A small network was shown many inputs. Here are its activations along a few directions, one row for each input.
In each table, some parts of the input vary, and every possible input appears once, in random order.
A made-up example of a description, with smaller parts first: one of 8 places around a ring, together with either a single point or one of 9 places along a line or (one of 2 separate values, together with one of 6 places along a line).
Shared parts are said once, and a part with two or three values counts as separate values.
(in the rows, 128 means zero)

Other details of the inputs vary at random and push rows far along two fixed directions, the same in every table; ignore that.

Rows:
r1: [123 122 109 134 119 139 124 148 149 120 125  94 144 139]
r2: [139 139 108 119 135 113 124 143 161 136 108 121 140 123]
r3: [120 143 111 129 125 108 126 140 154 140 127 109 160 112]
r4: [ 65 111 184 143 132 117 120 114 109 101 153 144 129 134]
r5: [120 138 118 132 116 123 137 140 152 121 133  93 165 123]
r6: [ 83 110 187 133 135 110 120 116  98 103 160 136 125 130]
r7: [135 157 114 138 119 121 131 146 141 138 122 126 157 103]
r8: [129 133 108 121 134 134 120 154 160 130 104  98 130 130]
r9: [135 137 110 137 108 148 129 150 130 125 120 108 137 137]
r10: [ 66  85 204 129 152 115 100 126 105 113 139 141  86 139]
r11: [178  85 129 121 135 170 146   8  52 127 172 206  41 179]
r12: [240 155  33 106 111 183 166  88 120 162  99 147  91 138]
r13: [153 143 118 116 132 118 132 163 136 145 112 125 142 109]
r14: [ 94 113 164 132 140 107 109 132 129 119 117 151 117 119]
r15: [140 150 123 131 128 111 134 152 125 142 129 120 156 105]
Description of these inputs: one of 3 separate values, together with one of 5 places around a ring.
Changing only the choice among 3 separate values turns r6 into r5. The same change can be made to r13. Which row results? -> r2

Rows:
r16: [106  98 147 130 140 133 117 100 120 118 140 138 106 152]
r17: [235 144  49 106 116 178 167  79 112 154 115 159  89 148]
r18: [115 102 141 125 136 135 125  97 120 118 136 137 102 150]
r19: [164 138 109 119 127 143 142 115 112 139 130 139 112 130]
r20: [128 132 109 129 123 133 125 150 150 128 118  96 143 126]
r21: [114 104 147 128 134 133 115 115 116 118 128 146  99 141]
r22: [110 117 146 134 129 126 127  95 114 115 147 143 117 139]
r23: [108 115 157 136 133 117 125 116 110 118 147 142 130 130]
r24: [129 141 127 130 122 121 125 165 133 135 121 107 143 117]
r25: [107 113 161 130 135 122 118 118 108 127 138 141 112 129]
r26: [128 146 126 129 120 121 134 157 134 126 130 109 157 114]
r27: [120 144 118 135 115 128 133 148 143 127 129 106 157 119]
r28: [134 142 120 121 132 114 126 143 148 136 114 125 139 111]
r29: [124 144 118 135 115 126 127 147 142 126 130 107 155 123]
r30: [100 107 160 126 152 111 118  96 118 128 131 162 109 128]
r31: [129 137 119 131 125 134 123 163 142 127 106 107 133 121]
r32: [127 136 124 127 135 109 122 144 147 137 117 128 141 113]
r33: [126 143 126 132 118 121 136 155 134 130 128 111 160 113]
Changing only one part turns r21 into r17. The same change can be made to r32. Which row results? -> r28
Describe the family of inputs behind these rows. -> one of 3 separate values, together with either a single point or one of 5 places around a ring
Which other rows does r24 become when the choice among 3 separate values takes its other values? List them by row number. -> r19, r25
